Each row below holds a small network's activations on one input, seen along a few directions.
Each table varies a few parts of the input and shows all the possible inputs, shuffled.
A made-up example of a description, with smaller parts first: one of 6 places along a line, together with either a single point or one of 9 places along a line or (one of 3 separate values, together with one of 5 places around a ring).
Shared parts are said once, and a part with two or three values counts as separate values.

Other details of the inputs vary at random and push rows far along two fixed directions, the same in every table; ignore that.

A family of inputs:
r1: -9	-2	12	-11	-10	7	7	4	6	-3	14	12	-5	8
r2: -12	-3	19	-17	-15	12	11	9	11	-2	22	17	-9	10
r3: 3	1	-6	6	1	-4	1	-3	0	0	-5	-6	0	-1
r4: -2	1	5	-3	0	-1	2	9	3	0	2	-2	3	-4
r5: 2	0	-6	7	1	-8	-3	-11	-5	-6	-4	-8	3	3
r6: 2	1	-4	-1	7	-2	-12	-16	-11	-5	-3	-1	4	6
r7: -1	-1	-1	1	-6	0	5	-3	4	-2	2	0	-5	4
r8: 2	0	-6	7	0	-9	-2	-9	-4	-7	-4	-11	4	2
r9: -3	1	6	-4	-3	2	5	10	6	1	4	0	0	-2
r10: 0	0	-5	5	3	-7	-5	-10	-13	-6	-5	0	5	4
r11: 0	1	-6	7	3	-7	-3	-10	-11	-6	-4	-2	4	4
r12: 2	0	-5	-1	7	0	-13	-18	-13	-4	-4	3	3	7
r13: -12	-3	19	-18	-21	13	16	9	22	-2	22	13	-14	10
r14: -2	1	3	-1	1	2	2	7	3	2	2	1	1	-2
r15: 3	0	-8	8	1	-6	-3	-13	-7	-5	-6	-3	1	4
r16: -1	-1	3	-3	2	4	-1	5	-3	3	2	7	0	-1
r17: -14	-2	20	-18	-19	10	16	11	16	-4	23	12	-11	11
r18: 17	4	-9	9	24	14	-8	28	8	32	-18	0	2	-31
r19: 2	0	-6	6	-1	-10	-2	-8	-3	-8	-5	-12	4	1
r20: 0	0	-6	6	2	-7	-3	-10	-12	-5	-6	-1	3	4
r21: -11	-3	17	-17	-24	9	18	11	22	-4	20	7	-14	9
r22: -11	-2	14	-13	-14	8	12	7	11	-3	17	12	-8	9
r23: 0	1	-4	6	0	-12	-1	-6	-7	-8	-5	-11	6	1
r24: 1	-2	-2	1	-2	1	-1	-5	-2	-1	-1	3	-3	3
r25: 2	0	-7	8	1	-7	-3	-12	-5	-5	-5	-5	2	3
r26: 1	1	-1	3	4	-6	-3	1	-4	-3	-1	-7	7	-2
r27: 2	1	-8	8	-1	-10	0	-10	-3	-7	-6	-11	2	2
r28: 3	0	-3	-4	8	4	-13	-11	-11	2	-4	7	1	3
r29: 3	-1	-9	8	-1	-6	-1	-12	-8	-4	-8	-3	-1	4
r30: -1	-2	0	-1	-5	2	2	-4	1	-1	1	5	-4	4
r31: 2	0	-3	-2	5	-5	-11	-14	-10	-6	-4	-5	5	4
r32: -1	0	2	-1	1	3	2	6	0	4	2	5	-1	-1
r33: -12	-3	17	-16	-23	10	18	10	22	-4	20	8	-14	10
r34: 18	3	0	-3	25	32	-4	53	21	51	-14	14	-6	-42
r35: 3	0	-9	9	0	-7	-1	-12	-6	-4	-7	-4	0	4
r36: -4	0	4	-2	-2	0	1	-1	-1	-3	5	3	1	4
r37: 3	0	-9	9	0	-6	-1	-13	-6	-4	-7	-3	0	4
r38: -8	-1	16	-14	-9	10	8	14	12	1	17	10	-5	3
r39: 1	-1	-2	2	-2	0	0	-5	-1	-1	0	2	-2	2
r40: 0	0	-6	6	2	-8	-2	-10	-12	-5	-5	-1	3	4
r41: 2	1	-4	0	8	-1	-12	-17	-12	-4	-3	1	4	6
r42: 14	4	-5	6	24	8	-7	35	5	28	-16	-6	7	-32
r43: -2	1	4	-3	1	0	1	8	3	1	3	-1	3	-3
r44: 0	0	4	-9	4	6	-7	-1	0	2	2	4	0	1
r45: -3	0	6	-4	0	4	2	7	2	2	7	5	0	0
r46: 2	1	-8	9	0	-8	0	-11	-3	-6	-6	-8	1	3
r47: 0	1	-4	6	3	-9	-3	-9	-9	-7	-3	-6	7	3
r48: 0	0	-1	1	-3	-3	2	-2	4	-3	0	-5	0	1
r49: 3	0	-7	8	2	-7	-3	-12	-6	-5	-4	-6	2	3
r50: 3	0	-4	4	0	-6	-1	-2	1	-2	-5	-9	2	-3
r51: -2	0	0	2	0	-2	2	-1	-3	-2	2	0	1	2
r52: 3	1	-5	5	-1	-6	1	-1	2	-2	-6	-9	1	-3
r53: 15	4	-3	4	26	10	-10	36	5	29	-15	-5	9	-34
r54: -2	1	2	-1	-1	-2	3	6	2	-1	2	-3	1	-2
Each input here is: one of 6 places along a line, together with either a single point or (one of 2 separate values, together with one of 4 places along a line).
Question: Changing only the place on the line of 6 turns r2 into r38. The same change can be made to r12. Which row results?
Answer: r6
Question: Changing only the place on the line of 6 turns r10 into r47. The same change can be made to r20. Which row results?
Answer: r14
Question: A walk changes only the place on the line of 6. It starts at r40 and steps to r32. List the rest of the walk in order.
Answer: r51, r17, r54, r42
Question: A walk changes only the place on the line of 6. It starts at r52 and steps to r27. List the rest of the walk in order.
Answer: r46, r18, r37, r34
Question: Which other rows does r3 become when the choice among 2 separate values takes its other values? List them by row number.
Answer: r17

A family of inputs:
r55: -9	1	4	-3	-6	-4	7	-1	-2	-7	6	3	0	7
r56: 3	-1	3	-7	8	11	-8	10	-1	11	0	10	2	-8
r57: -2	-1	2	0	-2	4	4	6	-1	3	3	10	-2	0
r58: 3	4	3	-3	15	8	-3	22	4	15	-2	1	5	-15
r59: 0	1	3	1	-2	-1	6	9	11	0	5	-8	1	-4
r60: 1	1	-2	-2	6	9	-8	-11	-4	4	2	12	-3	6
r61: 3	0	-1	-4	-2	9	-1	-3	9	4	1	4	-8	2
r62: 0	2	3	3	-1	0	6	8	12	1	6	-7	0	-3
r63: -1	-1	0	-6	-7	5	1	-10	5	-2	3	2	-9	8
r64: -10	-4	3	-7	-14	-11	-2	-28	-15	-24	8	2	1	24
r65: -7	-1	-2	-5	-8	-6	-5	-34	-15	-19	5	6	-3	25
r66: -4	-2	4	-7	-4	3	0	1	-5	-1	2	9	-2	4
r67: -8	-2	0	8	-18	-15	14	-18	2	-22	10	-9	-3	18
r68: 3	3	1	2	10	9	1	20	5	15	-2	6	1	-14
r69: -1	-3	2	-3	-9	-3	0	-6	2	-7	3	-3	-1	4
r70: 1	2	0	3	-2	-1	9	15	9	5	-2	-6	-1	-8
r71: -3	-1	1	0	-11	-4	11	6	6	-2	-1	-3	-5	-1
r72: 1	1	1	-1	5	6	2	16	-1	11	-4	8	-1	-9
r73: 1	2	1	1	7	5	2	16	2	11	-2	4	1	-9
r74: -5	-3	4	-6	-7	1	1	-5	-7	-5	5	9	-3	8
r75: 3	1	-1	-6	2	9	-2	1	8	9	-3	2	-8	-2
r76: -2	-3	3	-2	-3	6	1	-2	-3	0	7	12	-3	5
r77: 5	4	3	-2	16	10	-4	24	5	19	-2	2	4	-17
r78: 0	2	2	-10	7	13	-8	0	-1	10	-1	13	-4	0
r79: -13	-3	-1	-5	-17	-10	-2	-48	-17	-32	12	6	-4	37
r80: -3	-3	3	-4	-11	-1	6	3	4	-3	0	0	-5	2
r81: -13	-5	0	-4	-26	-23	5	-40	-12	-39	8	-12	-1	32
r82: 16	4	-19	17	22	0	-15	-10	-6	12	-21	-9	4	-12
r83: 3	3	-1	3	4	1	7	23	11	11	-6	-7	-1	-15
r84: -4	-1	5	-4	-1	1	-4	-11	-4	-7	9	4	2	9
r85: -2	-3	5	-7	-8	0	2	1	5	-3	2	-2	-4	2
r86: 2	-2	1	-1	-4	3	4	10	6	6	-4	0	-4	-6
r87: 2	0	-2	7	-2	2	8	10	10	7	-2	0	-4	-7
r88: 1	2	6	-9	10	8	-7	12	0	9	-1	5	4	-8
r89: -1	1	3	4	3	5	5	9	3	6	5	6	0	-2
r90: -10	0	3	0	-18	-17	10	-19	0	-25	10	-14	1	19
r91: -2	0	7	-9	2	5	-5	3	-1	1	5	5	2	1
r92: 0	-1	1	3	3	6	3	8	1	8	3	10	-2	-3
r93: -2	-1	5	-5	-7	0	1	0	9	-4	6	-4	-1	2
r94: -3	0	2	-4	-7	-8	0	-8	0	-12	2	-10	1	6
r95: -5	-1	3	-2	-7	0	6	0	-4	-3	4	8	-3	6
r96: -2	2	4	-3	-3	-2	7	10	10	-1	4	-9	0	-3
r97: 3	-2	0	3	-3	5	4	8	8	7	-1	2	-4	-6
r98: -3	2	5	-1	4	4	1	3	4	2	9	3	2	1
r99: 5	1	-2	4	2	4	6	20	9	14	-8	-1	-3	-15
r100: -4	-3	6	-7	-3	5	-3	-7	-3	-4	10	10	-1	8
r101: 1	3	4	-2	10	8	-2	15	5	11	3	3	4	-10
r102: 1	0	5	-7	7	8	-7	6	0	6	3	6	4	-4
r103: 5	-2	-2	3	-1	2	2	9	5	6	-5	-1	-2	-8
r104: 4	1	3	-5	4	4	-2	14	9	8	-2	-5	0	-10
r105: 27	6	-47	51	35	-36	-24	-25	-37	-1	-52	-38	27	-22
r106: 28	7	-44	46	40	-36	-33	-34	-38	-5	-47	-42	30	-18
r107: 0	1	0	4	-5	-2	10	11	10	1	2	-5	-2	-4
r108: 3	-2	1	-2	6	10	-3	11	-1	12	-2	11	0	-8
r109: 3	0	4	-9	11	10	-8	15	-2	14	-4	8	2	-11
r110: -9	-5	0	1	-22	-16	4	-35	-7	-31	10	-7	-2	26
Question: Changing only one part turns r63 into r61. The same change can be made to r65. Which row results?
Answer: r79
Question: What is each input in this table made of?
Answer: one of 2 separate values, together with one of 4 places along a line, together with either a single point or one of 6 places around a ring

A family of inputs:
r111: 3	2	1	1	16	4	-5	19	-7	13	-5	4	9	-15
r112: 6	-1	-10	3	2	-2	-9	-17	-7	-2	-10	-2	-3	4
r113: 11	4	-13	19	13	-16	-1	16	-1	6	-20	-27	13	-23
r114: -7	-2	7	-10	-8	-6	-4	-15	-6	-17	8	-3	3	14
r115: 1	1	-7	5	9	-14	-12	-15	-22	-10	-10	-8	13	2
r116: -10	-3	15	-13	-19	16	14	3	21	0	22	17	-16	13
r117: 1	3	13	-10	10	17	1	31	16	20	9	8	1	-16
r118: 13	2	-18	16	19	-1	-10	2	-14	15	-22	1	5	-15
r119: 13	2	-11	7	16	7	-11	1	1	16	-15	-3	-1	-13
r120: -11	-3	14	-12	-19	14	17	5	17	0	21	19	-16	12
r121: -8	1	1	4	-3	-14	1	-16	-12	-19	7	-5	8	14
r122: -9	-4	12	-8	-31	5	27	14	29	-3	15	1	-18	5
r123: -10	-1	-3	2	-12	-26	-4	-46	-20	-39	7	-16	9	31
r124: 7	-1	0	-5	7	17	-4	17	6	22	-7	13	-7	-14
Question: Changing only one part turns r124 into r115. The same change can be made to r119. Which row results?
Answer: r123
Question: What is each input in this table made of?
Answer: one of 2 separate values, together with either a single point or one of 6 places around a ring
Question: Which other rows does r122 become when the choice among 2 separate values takes its other values? List them by row number.
Answer: r113
